Each row below holds a small network's activations on one input, seen along a few directions.
In each table, some parts of the input vary, and every possible input appears once, in random order.
A made-up example of a description, with smaller parts first: one of 3 separate values, together with either a single point or one of 9 places around a ring or (one of 5 places around a ring, together with one of 6 places along a line).
Shared parts are said once, and a part with two or three values counts as separate values.
(in the rows, 128 means zero)

Other details of the inputs vary at random and push rows far along two fixed directions, the same in every table; ignore that.

Rows:
r1: [171 154  66 157 115 139 135 177 126 108 102 161]
r2: [ 98  98 105 181  83 188 159 123 151 146 136  60]
r3: [ 59 128 199  97 138 145 160  46 147 123 151  65]
r4: [ 96 101 148  94 143 130 130 113 133 126 127 108]
r5: [249 140 157 110 175  36  81 189  64 125 155 194]
r6: [218 112  89 141 140 129  93 203 115 105 118 155]
r7: [114 105  51 133  82 162 132 160 134 143  95 151]
r8: [ 99 122 144  93 151 132 137 105 102 123 131 112]
r9: [176 143 132 116 172  98 109 155 137  91 136 171]
r10: [221 152 137 131 181  63  33 181  78 114 132 183]
r11: [179 148 112 162  86  91 140 202 117 146 117 168]
r12: [100 131 161 136 145 135 152 102 167 118 143  94]
r13: [154 119  94 122 100 144 118 163 141 112  99 168]
r14: [ 20 111 160 104 138 146 169  20 140 150 151  70]
r15: [134 124 121 141 152 136 134  90 122 131 151 110]
r16: [ 47 128 168 105 133 148 160  24 166 143 152  97]
r17: [140 140  64 165  98 154 143 162 158 127 109 152]
r18: [ 96 114 163 110 108  89 146 119 107 172 138 123]
r19: [ 73  97 178 134 162 137 144  36 166 143 183  74]
r20: [157 113  81 111 107 140 115 201 100 111  94 141]
r21: [125 166 206  88 179  69  71  90 106 123 136 148]
r22: [ 92 139 141 111 126 143 152  66 134 126 128 116]
r23: [ 33  91 169  98 142 137 151  45 159 143 153  86]
r24: [112 133  50 201  47 200 176 178 153 136  91 106]
r25: [187 163 227  53 194  24 101 117  75 121 159 182]
r26: [134 104  39 206  49 207 156 176 133 148 103  98]
r27: [110 145 194  79 191  61  66 100  93 132 139 142]
r28: [126 125 156  98 137 132 128 114 141 111 121 124]
r29: [109 140 150 107 130 147 147  96 120 117 125 114]
r30: [ 85 135  47 239   7 182 135 188 170 171  73 111]
r31: [148 139  88 164  92 159 146 188 143 110 106 117]
r32: [231 137 102 108 192  93  76 166  98 102 142 192]
Each input here is: one of 4 places along a line, together with either one of 2 separate values or one of 6 places around a ring.
Question: The inputs of r19 and r13 match in every part but the place on the line of 4. If r5 is changed in the same way as r19 into r13, which row does it become?
Answer: r25
Question: Change only the place on the line of 4 in r10. List by row number the other rows that result.
Answer: r21, r27, r30
Question: Start at r32 and move only the place on the ring of 6, one step at a time. The first step leads to r19. Which rows follow, in order?
Answer: r6, r2, r26, r15
Question: Change only the place on the ring of 6 in r13. List by row number the other rows that result.
Answer: r3, r16, r22, r28, r29
